Each row below holds a small network's activations on one record, seen along a few directions.
After each row come some of the record's fields: DUME, SIZOM, DIL, NETUS.
A field that a record lacks is written missing.
Other fields move the rows too, some of them a lot.
In the rows, zero is written as 500.
Random noise pushes rows far along 24 fixed directions. That doesn't count. These rows show it; they differ only by the noise:
[298 410 346 518 348 704 542 394 540 608 617 391 458 361 605 592 521 528
 546 469 392 182 449 454 328 513 449 603 421 526 497 429 684 513 564 398
 663 276 708 641 546]
[418 449 303 360 514 531 313 610 603 527 480 550 597 238 359 718 731 623
 556 470 627 605 618 709 286 494 553 687 441 623 343 492 669 969 220 351
 593 541 457 460 535]
[458 458 370 381 661 384 411 425 418 625 488 397 522 475 327 411 595 529
 428 203 498 471 558 677 515 768 526 481 408 302 339 649 640 551 320 760
 600 579 388 277 391]
[464 588 470 318 451 539 399 612 518 643 460 637 573 238 410 617 686 855
 527 272 124 424 201 427 555 697 450 455 318 202 631 514 575 514 513 522
 592 218 410 359 346]
[649 376 499 555 297 289 401 440 489 559 315 594 753 572 732 529 321 381
 346 470 651 569 686 552 691 680 395 492 452 432 468 761 613 577 571 577
 688 667 561 502 404]
[553 508 446 551 728 453 488 714 329 436 548 477 527 544 358 380 342 567
 547 639 356 590 502 436 250 574 644 565 710 688 386 184 207 539 520 385
 567 595 288 517 309]
[423 757 718 516 475 679 467 495 423 391 533 484 421 652 739 583 493 355
 520 653 643 609 444 807 569 441 350 327 503 468 651 535 654 466 534 564
 511 450 438 458 482]
[509 481 519 175 666 564 665 764 459 582 483 550 538 571 616 323 378 135
 701 591 479 581 520 643 783 506 491 520 399 804 593 420 619 593 388 258
 474 292 183 544 538]
[641 637 518 626 733 660 514 588 183 627 571 543 571 579 537 438 606 569
 733 469 390 622 643 401 408 521 348 430 685 450 557 425 355 407 389 724
 631 456 394 220 217]
[321 602 545 884 377 574 620 315 445 306 246 452 616 344 627 895 521 311
 322 635 697 752 624 805 414 506 732 673 381 545 620 479 587 717 466 640
 624 517 697 434 457]
[444 370 613 542 528 700 379 471 509 741 464 534 546 267 543 363 653 530
 487 561 467 487 181 685 268 629 506 572 418 471 339 636 660 454 428 728
 658 666 370 268 552]
[400 458 468 329 537 727 354 449 544 483 537 430 469 593 397 656 479 571
 391 548 548 516 511 640 509 474 477 596 498 471 323 513 649 665 569 446
 549 824 445 522 679]
[517 315 512 376 461 326 418 630 345 454 592 568 634 387 383 413 494 360
 577 529 479 517 369 425 588 594 507 557 457 507 346 495 407 295 507 443
 565 647 574 625 747]
[448 458 298 252 533 719 641 558 578 499 518 732 621 381 538 795 586 763
 649 425 660 764 221 357 413 332 602 537 800 474 454 536 436 569 667 293
 229 444 672 887 704]
[568 865 570 577 700 524 503 467 649 323 751 569 342 518 409 690 473 281
 551 539 363 804 674 728 511 263 400 485 426 649 578 403 507 565 405 312
 556 413 313 196 269]
[654 594 549 556 326 524 594 270 721 619 509 566 299 576 495 534 625 398
 637 540 229 317 581 378 565 334 276 644 330 425 535 509 582 410 528 587
 582 632 484 253 694]
[545 351 204 749 442 368 585 561 216 862 629 454 632 450 644 479 535 348
 353 407 421 656 286 452 336 621 254 542 682 603 167 407 588 345 380 873
 701 636 504 499 502]
[274 586 388 346 612 518 553 382 324 257 411 487 592 498 294 774 481 586
 501 436 370 388 364 622 807 860 613 531 457 272 531 210 612 675 652 352
 682 411 511 757 561]
[380 507 223 699 359 503 671 508 541 531 472 266 419 440  49 447 471 366
 446 245 873 387 946 562 325 622 649 542 345 511 463 344 521 680 443 550
 570 395 618 432 289]
[451 435 643 442 587 698 392 183 563 543 649 586 623 434 462 711 691 457
 504 576 601 410 492 435 489 382 436 510 577 505 511 497 515 567 474 395
 618 481 622 395 476]
[488 368 510 510 363 446 436 572 469 404 254 349 386 676 498 672 391 341
 746 634 390 348 586 244 525 404 644 730 449 456 630 380 406 275 435 499
 423 536 608 529 815]
[483 605 341 349 472 373 582 364 597 376 597 647 524 495 284 672 638 400
 550 288 679 468 491 446 451 473 594 494 537 500 507 380 468 598 542 375
 384 404 571 604 455]
[538 323 459 484 756 447 483 224 306 638 420 593 564 287 643 330 489 290
 358 636 403 169 315 534 400 483 637 438 545 475 517 492 610 465 363 655
 721 346 601 502 476]
[423 463 369 632 549 340 487 354 357 514 609 347 569 622 447 628 581 507
 539 379 377 496 395 462 368 686 486 592 678 607 313 333 465 497 417 608
 618 622 518 608 523]
[543 481 321 615 555 588 350 494 388 616 623 478 502 460 335 576 412 521
 538 649 446 511 787 217 529 229 355 488 664 406 521 495 361 463 370 393
 633 503 808 444 524]
[331 774 345 639 321 654 299 647 478 494 553 488 514 635 473 669 469 445
 658 204 420 607 184 564 276 687 547 518 441 568 587 480 679 434 569 554
 499 485 390 476 278]

[611 671 407 758 585 511 394 566 536 485 219 679 563 449 417 531 211 541
 369 699 423 779 586 589 559 619 589 571 518 330 522 497 462 682 570 478
 678 706 325 225 203] -> DUME: sutig / SIZOM: gif / DIL: missing / NETUS: guko
[379 323 472 525 361 255 500 456 525 655 330 398 585 478 615 410 460 449
 282 576 611 378 362 561 496 767 530 503 517 493 412 463 558 598 430 576
 555 451 445 556 464] -> DUME: sutig / SIZOM: mobu / DIL: nesuv / NETUS: noso
[530 494 343 583 339 466 354 706 552 473 518 719 612 396 622 594 381 654
 585 595 502 767 382 422 409 582 376 618 637 349 309 587 446 418 669 375
 523 720 549 529 515] -> DUME: beb / SIZOM: mobu / DIL: ref / NETUS: guko
[664 602 475 623 545 562 478 421 358 469 372 569 437 461 442 707 557 410
 312 450 681 635 319 710 651 271 437 241 515 399 560 519 799 500 415 788
 526 542 619 674 724] -> DUME: sutig / SIZOM: mobu / DIL: missing / NETUS: noso
[634 615 333 355 386 671 426 611 342 512 585 745 627 587 680 496 445 497
 574 356 397 359 509 420 567 512 335 459 440 534 558 535 699 579 716 436
 634 528 487 639 389] -> DUME: sutig / SIZOM: gif / DIL: missing / NETUS: noso
[558 628 815 602 615 815 645 489 527 523 479 445 478 578 421 477 400 455
 494 571 400 680 551 538 822 361 483 370 374 608 767 542 475 451 574 451
 504 405 415 414 455] -> DUME: sutig / SIZOM: gif / DIL: nesuv / NETUS: noso
[693 369 622 509 418 544 477 840 448 699 452 507 532 436 453 471 552 449
 668 449 216 563 453 278 590 459 374 581 289 619 578 418 467 286 378 577
 554 413 303 302 543] -> DUME: sutig / SIZOM: mobu / DIL: nesuv / NETUS: noso
[322 550 392 211 536 600 470 542 454 390 396 581 567 357 576 631 587 651
 377 481 432 549 331 747 581 525 684 580 374 478 491 612 707 803 514 435
 427 568 501 687 704] -> DUME: beb / SIZOM: gif / DIL: ref / NETUS: noso
[853 436 454 513 660 505 787 292 531 727 495 558 334 471 536 478 558 352
 338 410 300 342 366 403 447 123 444 377 514 679 558 361 626 419 444 746
 516 332 453 576 596] -> DUME: memok / SIZOM: gif / DIL: missing / NETUS: guko
[437 546 508 496 633 528 661 546 345 505 628 530 648 322 656 354 556 555
 617 513 434 610 502 639 529 565 495 423 542 683 553 568 471 622 436 390
 586 260 581 696 446] -> DUME: beb / SIZOM: gif / DIL: nesuv / NETUS: noso
[304 608 703 338 487 824 627 402 607 569 743 483 587 734 583 483 568 543
 738 457 623 579 529 455 789 676 262 464 587 432 534 605 457 425 727 292
 428 463 425 397 397] -> DUME: beb / SIZOM: gif / DIL: missing / NETUS: guko
[466 363 289 412 526 636 280 930 336 498 594 426 514 344 128 536 508 688
 486 413 638 486 688 375 261 501 525 530 494 455 361 260 407 556 432 417
 543 486 481 463 366] -> DUME: memok / SIZOM: mobu / DIL: nesuv / NETUS: guko
[500 415 788 556 466 303 604 379 506 235 571 417 491 423 697 620 462 401
 317 485 609 449 621 587 480 496 543 404 402 425 584 488 387 269 612 532
 493 241 630 482 354] -> DUME: beb / SIZOM: mobu / DIL: nesuv / NETUS: guko
[527 726 610 661 354 354 718 565 424 335 463 490 440 575 602 417 396 515
 237 744 596 559 692 651 545 515 410 374 521 480 574 302 335 628 688 509
 525 508 457 528 340] -> DUME: memok / SIZOM: mobu / DIL: missing / NETUS: guko
[503 708 555 404 686 698 433 582 673 326 481 637 323 179 440 701 590 763
 592 533 295 502 379 855 421 534 472 479 291 322 559 340 750 704 499 331
 674 214 262 364 363] -> DUME: sutig / SIZOM: mobu / DIL: nesuv / NETUS: noso
[637 541 508 459 456 410 596 476 484 477 599 566 476 582 615 542 522 394
 374 442 458 527 481 488 492 379 407 474 480 607 465 453 508 454 566 583
 445 542 438 518 491] -> DUME: sutig / SIZOM: gif / DIL: nesuv / NETUS: guko
[299 463 222 538 504 405 409 525 329 440 399 401 478 627 280 371 329 298
 565 515 454 323 598 357 452 757 733 748 469 374 402 372 395 418 496 534
 523 717 516 395 490] -> DUME: sutig / SIZOM: gif / DIL: nesuv / NETUS: guko
[534 599 403 435 361 115 468 517 439 706 164 664 566 393 599 290 678 498
 445 713 447 457 457 353 600 374 548 411 584 381 765 674 351 700 142 633
 328 375 663 480 634] -> DUME: beb / SIZOM: mobu / DIL: nesuv / NETUS: guko
[528 701 491 730 675 482 631 462 112 568 390 569 492 329 599 465 793 685
 513 761 205 471 463 529 384 532 433 509 646 334 549 241 364 602 302 838
 694 452 478 262 444] -> DUME: beb / SIZOM: gif / DIL: missing / NETUS: noso
[537 560 484 627 435 658 669 627 195 596 480 506 580 700 613 266 488 201
 547 503 803 514 488 615 503 621 385 385 561 694 493 365 615 488 555 739
 544 583 375 592 434] -> DUME: sutig / SIZOM: mobu / DIL: nesuv / NETUS: guko
[341 815 674 504 554 564 425 274 571 362 669 496 486 637 198 615 560 402
 459 381 522 550 536 468 741 505 524 345 432 347 742 507 378 433 555 402
 434 384 532 249 244] -> DUME: memok / SIZOM: gif / DIL: nesuv / NETUS: noso
[451 425 379 447 601 505 475 472 415 536 334 477 542 622 635 692 523 302
 424 598 344 414 587 357 373 392 702 789 506 690 546 296 473 660 330 553
 443 547 365 311 431] -> DUME: beb / SIZOM: mobu / DIL: ref / NETUS: guko
[574 371 605 768 528 375 560 538 564 490 440 235 488 455 343 513 278 801
 352 479 338 591 466 476 524 601 563 402 560 576 469 409 367 470 558 434
 620 429 524 730 472] -> DUME: sutig / SIZOM: mobu / DIL: missing / NETUS: noso
[330 598 643 751 151 306 410 406 504 452 525 274 523 843 618 550 449 482
 403 550 487 436 200 445 467 666 445 422 618 678 552 401 439 409 612 532
 455 609 545 772 558] -> DUME: memok / SIZOM: mobu / DIL: ref / NETUS: noso
[442 355 644 376 699 843 626 692 483 597 650 385 585 439 315 549 576 633
 575 294 573 757 356 571 555 649 485 488 479 599 368 418 511 408 562 485
 467 432 249 468 434] -> DUME: sutig / SIZOM: gif / DIL: nesuv / NETUS: guko
[475 571 507 444 474 201 434 203 768 360 537 480 458 590 257 479 665 546
 602 354 710 371 672 610 513 695 520 505 498 411 399 570 500 693 424 412
 473 602 481 453 479] -> DUME: beb / SIZOM: gif / DIL: ref / NETUS: guko
[390 274 684 578 527 640 519 182 482 509 462 502 712 434 658 742 592 505
 447 664 586 476 375 422 592 511 533 593 620 510 486 520 491 492 548 471
 592 536 704 600 640] -> DUME: sutig / SIZOM: mobu / DIL: missing / NETUS: guko
[453 481 132 586 390 611 447 610 421 562 462 646 491 441 385 727 580 282
 727 434 663 537 327 319 394 407 480 631 588 465 446 324 672 403 416 552
 454 516 641 583 696] -> DUME: beb / SIZOM: mobu / DIL: ref / NETUS: guko
[462 492 439 670 536 635 517 674 319 670 415 434 555 442 496 515 595 679
 476 636 483 702 469 480 369 518 452 565 642 506 414 396 419 583 365 693
 528 610 429 402 493] -> DUME: sutig / SIZOM: mobu / DIL: ref / NETUS: guko

Here are new rows. What are their fields?
[580 406 652 553 439 244 665 661 514 581 504 559 501 355 626 244 578 506
 481 802 435 656 509 596 503 641 321 628 501 479 240 441 311 445 477 571
 563 709 286 282 608] -> DUME: beb / SIZOM: mobu / DIL: missing / NETUS: guko
[401 324 321 389 355 712  76 628 655 592 617 560 509 395 535 395 453 552
 824 445 669 166 337 512 175 666 420 567 475 519 333 610 829 491 513 256
 655 493 511 618 503] -> DUME: sutig / SIZOM: gif / DIL: ref / NETUS: guko
[444 470 287 652 202 539 609 744 663 697 473 355 437 680 327 602 478 384
 685 488 586 624 599 324 522 534 327 714 505 724 401 241 526 581 435 389
 440 571 367 516 609] -> DUME: sutig / SIZOM: mobu / DIL: nesuv / NETUS: guko
[530 728 336 533 283 703 430 901 348 391 473 578 420 421 329 447 439 287
 649 358 503 349 588 625 451 502 526 492 101 619 688 313 773 579 546 450
 635 353 408 515 402] -> DUME: sutig / SIZOM: gif / DIL: missing / NETUS: noso
[396 384 343 482 580 683 620 501 568 693 155 344 387 645 334 608 382 486
 421 425 539 532 237 448 616 558 709 572 554 381 507 395 637 471 500 674
 334 548 357 534 664] -> DUME: memok / SIZOM: mobu / DIL: missing / NETUS: guko
[522 256 630 497 584 701 450 633 626 595 399 287 492 727 449 465 266 573
 645 507 546 661 315 535 601 644 525 547 602 682 339 524 585 401 575 417
 473 725 262 696 704] -> DUME: sutig / SIZOM: gif / DIL: nesuv / NETUS: noso
[495 679 370 609 664 491 618 590 517 476 428 480 456 622 296 582 193 307
 413 545 532 951 564 403 782 241 682 422 636 537 679 542 313 448 457 372
 258 462 569 523 484] -> DUME: beb / SIZOM: gif / DIL: missing / NETUS: guko
[549 417 325 331 483 174 470 504 506 529 679 517 503 355 579 588 560 616
  70 459 138 538 390 547 445 426 425 625 404 578 193 501 536 612 454 546
 521 709 440 527 622] -> DUME: sutig / SIZOM: gif / DIL: ref / NETUS: guko
[372 703 463 613 222 311 491 669 406 366 443 506 564 490 493 583 425 307
 271 497 644 724 495 743 668 686 476 478 300 428 515 493 580 545 551 574
 520 577 474 448 433] -> DUME: sutig / SIZOM: gif / DIL: missing / NETUS: guko
[542 456 515 800 597 383 373 366 470 905 327 411 615 499 278 397 470 307
 559 728 478 517 582 194 812 440 396 360 668 478 760 487 373 486  44 520
 659 230 611 253 380] -> DUME: memok / SIZOM: gif / DIL: ref / NETUS: guko
[685 284 523 722 522 679 381 521 557 617 267 342 399 404 369 571 341 371
 525 416 568 506 591 638 639 406 490 473 276 455 517 654 868 384 348 693
 711 533 552 455 713] -> DUME: beb / SIZOM: gif / DIL: missing / NETUS: guko
[674 515 457 465 498 596 584 456 543 505 286 798 700 371 425 668 491 642
 357 479 498 474 511 322 627 432 612 467 493 462 706 388 467 769 680 367
 549 373 517 570 296] -> DUME: memok / SIZOM: mobu / DIL: missing / NETUS: guko
[599 359 732 248 598 601 434 819 496 321 533 423 529 647 692 580 322 620
 580 402 449 562 468 496 482 462 584 443 485 710 565 465 459 377 650 311
 366 370 282 691 432] -> DUME: beb / SIZOM: mobu / DIL: ref / NETUS: noso
[457 428 355 644 342 386 385 552 503 344 569 587 640 408 337 425 352 540
 744 530 550 506 666 299 478 654 554 652 538 432 409 574 296 411 653 231
 612 679 789 653 552] -> DUME: memok / SIZOM: mobu / DIL: missing / NETUS: guko
